These are the activations of a small neural network, seen along a few directions. Each row is one input.
In each table, some parts of the input vary, and every possible input appears once, in random order.
A made-up example of a description, with smaller parts first: one of 5 places around a ring, together with either a single point or (one of 2 separate values, together with one of 4 places along a line) or one of 11 places around a ring.
Shared parts are said once, and a part with two or three values counts as separate values.
In the rows, 128 means zero.

Other details of the inputs shift rows strongly along two fixed directions, in all tables alike. That doesn't count.

A family of inputs:
row 1: [130 115 135 135 124 125 141 133 127 122 124]
row 2: [131 124 138 149 133 141 134 125 136 128 122]
row 3: [133 134 128 141 135 136 134 132 130 114 130]
row 4: [140 131 130 135 136 128 125 131 131 116 137]
row 5: [135 108 143 133 131 119 129 125 127 130 129]
row 6: [125 126 132 129 135 112 132 139 123 115 136]
row 7: [130 136 128 138 140 126 125 138 132 116 138]
row 8: [137 106 142 131 132 116 126 124 127 130 132]
row 9: [140 122 132 140 130 133 128 131 138 123 132]
row 10: [132 125 130 146 129 140 137 132 137 122 124]
row 11: [137 123 131 142 130 135 131 131 137 123 129]
row 12: [136 110 134 129 127 117 132 131 129 123 132]
row 13: [136 117 132 125 133 112 129 130 122 115 137]
row 14: [123 139 126 143 139 133 134 139 131 114 131]
row 15: [138 121 140 143 134 134 125 124 137 130 129]
row 16: [132 114 135 133 125 122 138 132 128 122 127]
row 17: [ 94 149  99 103  82 156  96  98 128 153 120]
row 18: [125 138 127 142 139 130 131 139 131 115 134]
row 19: [135 134 129 134 141 121 119 138 132 117 143]
row 20: [136 122 139 145 134 136 128 125 137 130 127]
row 21: [132 122 133 128 131 117 135 132 122 114 133]
row 22: [119 110 149  95 153 158 154 150 124 135 135]
row 23: [ 86 142 104  96  75 146 105 100 117 151 115]
row 24: [134 112 135 131 126 120 135 132 129 123 130]
row 25: [ 84 151 102  93  80 143 106 101 110 143 118]
row 26: [127 124 131 127 136 110 129 138 123 115 139]
row 27: [ 86 138 113  97  79 145 100  93 117 158 115]
row 28: [142 121 132 138 131 130 125 130 138 124 134]
row 29: [135 133 129 139 135 133 131 132 130 115 132]
row 30: [134 123 139 147 133 139 131 125 136 129 124]
row 31: [142 129 130 133 137 126 122 131 131 117 140]
row 32: [ 82 154  99  89  87 132  98 106 112 146 125]
row 33: [138 107 134 128 128 115 129 130 129 123 134]
row 34: [118 131 132 135 133 120 141 142 120 114 128]
row 35: [129 122 131 125 137 107 126 137 123 116 141]
row 36: [120 129 132 133 133 118 138 141 121 114 131]
row 37: [133 135 128 136 140 123 122 138 132 116 141]
row 38: [126 115 144 141 127 129 141 128 125 128 119]
row 39: [145 120 132 136 131 128 121 130 138 125 137]
row 40: [215 206  46  80 194  43 190 140 126 244   7]
row 41: [131 112 144 137 128 123 135 126 127 129 124]
row 42: [134 120 132 127 132 115 132 131 122 115 135]
row 43: [141 120 140 141 135 131 122 124 137 131 132]
row 44: [128 125 133 133 129 123 141 134 120 114 127]
row 45: [ 98 158  97  96  89 148  91  98 121 147 126]
row 46: [ 89 160  97 102  87 156 100  98 121 144 120]
row 47: [125 120 141 107 158 170 151 146 130 139 144]
row 48: [143 118 141 139 135 129 119 124 138 131 134]
row 49: [133 110 143 135 130 121 132 126 127 129 127]
row 50: [128 137 127 140 139 128 128 139 131 115 136]
Description of these inputs: one of 2 separate values, together with either a single point or (one of 4 places along a line, together with one of 6 places along a line).
- The inputs of row 26 and row 37 match in every part but the choice among 2 separate values. If row 49 is changed in the same way as row 26 into row 37, which row does it become? => row 15
- Which other rows does row 43 become when the choice among 2 separate values takes its other values? List them by row number. => row 5
- Which other rows does row 33 become when the choice among 2 separate values takes its other values? List them by row number. => row 39
- A walk changes only the place on the line of 4. It starts at row 48 and steps to row 39. List the rest of the walk in order. => row 31, row 19

A family of inputs:
row 51: [115 137 108 110  89 132  95  93 130 159 114]
row 52: [150  99 151 155 131 122 115 125 141 111 146]
row 53: [245 186  81 142 235  45 209 173 146 198  31]
row 54: [119 136 108 109  91 131  91  93 131 159 118]
row 55: [111  96 163 107 158 167 163 161 124 119 152]
row 56: [128 112 144 138 136 109 133 144 120  92 151]
row 57: [119 155  93  84 111 105 102 114 116 154 122]
row 58: [ 96 123 134  81 112 192 124 105 128 182 117]
row 59: [134 101 153 165 121 129 140 127 132 108 129]
row 60: [112 137 109 113  87 133 100  94 128 158 111]
row 61: [100 158  92  91 103 111 124 114 108 153 100]
row 62: [125 112 144 140 135 111 137 144 119  92 147]
row 63: [124 108 157 122 159 191 161 153 135 118 150]
row 64: [134 124 141 157 140 131 127 139 135  97 148]
row 65: [126 126 143 162 133 136 139 142 131  94 136]
row 66: [128 125 142 160 135 134 135 141 133  95 140]
row 67: [104 157  93  90 104 110 120 114 110 152 105]
row 68: [140 123 140 154 144 128 117 137 138  99 156]
row 69: [132 112 144 136 137 108 128 143 122  93 154]
row 70: [137 124 140 156 142 129 122 138 137  98 152]
row 71: [109 138 109 115  85 135 105  94 126 158 107]
- What is each input in this table made of? => one of 3 separate values, together with either a single point or one of 6 places along a line
- The inputs of row 59 and row 61 match in every part but the choice among 3 separate values. If row 54 is changed in the same way as row 59 into row 61, which row does it become? => row 69
- Which other rows does row 58 become when the choice among 3 separate values takes its other values? List them by row number. => row 55, row 63
